m = [[17.7, 11.8, 4.8, -14.7, -10.0], [15.9, 0.4, 15.0, 6.1, -20.1], [-6.2, 0.2, 1.6, 5.6, 13.2], [-3.3, -1.8, -7.9, 9.2, 7.0], [2.0, -0.6, -5.5, 4.6, 0.8], [-4.8, -5.5, -5.3, 11.5, 5.5], [-3.7, 0.6, 14.0, -0.6, 9.8], [-10.4, -0.2, -7.0, 8.5, 19.3], [-14.1, -6.8, -6.7, 18.1, 18.0], [5.2, 11.8, -11.4, 9.3, 7.7]]
Rows and columns are counted from 1.
(1, 1): 17.7
(9, 2): -6.8
(5, 1): 2.0
(7, 4): -0.6
(5, 5): 0.8
(10, 2): 11.8
(3, 2): 0.2
(9, 4): 18.1
(9, 5): 18.0
(6, 3): -5.3
(6, 4): 11.5
(5, 4): 4.6
(8, 2): -0.2
(8, 4): 8.5
(10, 1): 5.2
(9, 1): -14.1
(10, 3): -11.4
(2, 2): 0.4
(1, 3): 4.8
(1, 4): -14.7
(2, 5): -20.1
(7, 5): 9.8
(3, 1): -6.2
(7, 1): -3.7
(2, 3): 15.0
(10, 4): 9.3
(9, 3): -6.7
(6, 5): 5.5
(2, 1): 15.9
(10, 5): 7.7

W = [[24, 14, 9, 2, 11, -17, -18, 23, 18, 0, -12, 1, 16, -10, 0], [19, 16, -2, -34, -21, -6, 7, 20, 17, 5, -43, -38, -7, -22, 4], [10, 17, -2, 2, -4, 13, 1, -15, 11, 0, -11, -20, -25, 3, 3], [20, 12, 4, 10, -9, -1, 4, -5, 22, 18, 7, -1, -1, -8, -24], [21, 14, -2, -10, -37, -32, -10, 5, 13, -3, -10, -8, -4, 20, 41], [4, 1, -15, -6, -20, -18, -14, -11, 7, -12, -10, -1, 0, 19, 6], [19, 12, 2, 12, 0, -4, -6, -10, 3, -8, -13, -5, 4, 2, -10], [17, -37, -19, 40, 9, -22, -33, -42, -21, -25, -26, -6, -8, -42, -53], [0, 26, 15, -25, 22, 25, -1, 14, -6, -4, -5, -4, -5, -22, 1], [19, -6, -37, 7, 16, -8, -43, -28, 31, 6, -7, 13, 19, -7, -23], [-33, -27, -15, 12, -7, -20, -5, 11, 0, -30, 18, 44, -7, -4, -2], [6, -5, -1, 1, -2, -4, -10, -25, -15, 6, -4, -20, -11, -13, -30], [-3, 11, -28, -37, -22, -20, -29, -7, 8, -30, -11, 11, 1, 22, 18], [13, -3, 32, -21, -20, -3, 31, 4, -28, 72, 14, -21, 8, -27, 14]]
Rows and columns are counted from 1.
(1, 1) => 24
(8, 14) => -42
(1, 3) => 9
(5, 10) => -3
(14, 5) => -20
(14, 10) => 72
(11, 12) => 44
(10, 12) => 13
(13, 9) => 8
(11, 9) => 0
(5, 15) => 41
(10, 11) => -7
(1, 6) => -17
(11, 1) => -33
(10, 3) => -37
(6, 3) => -15
(10, 1) => 19
(13, 7) => -29
(2, 8) => 20
(1, 2) => 14
(11, 15) => -2
(9, 5) => 22
(6, 2) => 1
(5, 12) => -8
(9, 2) => 26
(5, 5) => -37
(14, 2) => -3
(3, 7) => 1
(5, 6) => -32
(3, 1) => 10
(8, 9) => -21
(11, 5) => -7
(6, 8) => -11
(12, 11) => -4
(11, 8) => 11
(4, 7) => 4
(7, 14) => 2
(3, 11) => -11
(3, 9) => 11

M =
[[ 51  15  61  -7  54 -49  13 -16 -37  29 -21  65 -10  28   4]
 [ 13 -37 -19  18 -31  29   6 -39   5 -18  43 -30  34  30   0]
 [ -6 -28 -30  15 -35  36   1 -19  16 -20  36 -38  27  12   0]
 [-14  24  -6  14   2  31   9  40  34  10  11  -4   9  -8  15]
 [-47 -58 -82   5 -84  50 -21 -33  20 -54  38 -93  21 -15 -18]
 [  7 -33 -23  17 -32  32   4 -32   9 -18  41 -33  32  24   0]]
Rows and columns are counted from 1.
row 1 col 1 => 51
row 1 col 4 => -7
row 6 col 3 => -23
row 2 col 1 => 13
row 3 col 14 => 12
row 1 col 13 => -10
row 2 col 11 => 43
row 2 col 9 => 5
row 3 col 15 => 0
row 3 col 11 => 36
row 4 col 2 => 24
row 3 col 6 => 36
row 3 col 8 => -19
row 5 col 11 => 38
row 1 col 15 => 4
row 2 col 12 => -30
row 5 col 10 => -54
row 3 col 9 => 16
row 3 col 1 => -6
row 4 col 11 => 11
row 5 col 4 => 5
row 2 col 4 => 18
row 6 col 10 => -18
row 1 col 6 => -49
row 5 col 3 => -82
row 4 col 4 => 14
row 3 col 2 => -28
row 1 col 10 => 29
row 1 col 12 => 65
row 4 col 9 => 34
row 2 col 15 => 0
row 5 col 5 => -84
row 5 col 8 => -33
row 6 col 15 => 0
row 1 col 11 => -21

X =
-10  11  -4  16   3  30
-98 -15   2 -53 -93 -34
Rows and columns are counted from 1.
row 1 col 1 -> -10
row 1 col 2 -> 11
row 1 col 4 -> 16
row 1 col 3 -> -4

B =
 -2    1   -4  -12    0   -1    3
-11    5  -17  -49    3   -3   16
-15    8  -22  -66    6   -3   22
-13    7  -19  -57    4   -3   19
 -4    1   -9  -22   -1   -2    5
-12    5  -20  -54    2   -4   16
 -7    3  -12  -32    0   -3    9
-16    7  -26  -71    3   -5   22
 -8    4  -13  -37    3   -2   12
 -1    1   -2   -6    0    0    2
-13    6  -23  -62    1   -5   18
-10    4  -18  -46    0   -4   13
 -4    2   -5  -16    2   -1    6
 -6    3   -9  -27    1   -2    8
-17    9  -26  -76    5   -4   25
-10    5  -14  -41    3   -2   14
Rows and columns are counted from 1.
row 1 col 1 -> -2
row 11 col 1 -> -13
row 4 col 2 -> 7
row 2 col 3 -> -17
row 8 col 5 -> 3
row 16 col 2 -> 5
row 16 col 7 -> 14
row 12 col 1 -> -10
row 1 col 7 -> 3
row 15 col 4 -> -76
row 10 col 4 -> -6
row 10 col 5 -> 0
row 4 col 1 -> -13
row 12 col 4 -> -46
row 15 col 1 -> -17
row 16 col 5 -> 3
row 11 col 7 -> 18
row 15 col 2 -> 9
row 6 col 3 -> -20
row 12 col 5 -> 0
row 13 col 6 -> -1
row 5 col 4 -> -22
row 2 col 6 -> -3
row 7 col 4 -> -32
row 9 col 6 -> -2
row 3 col 4 -> -66
row 5 col 5 -> -1
row 4 col 5 -> 4
row 5 col 7 -> 5
row 16 col 6 -> -2
row 3 col 7 -> 22
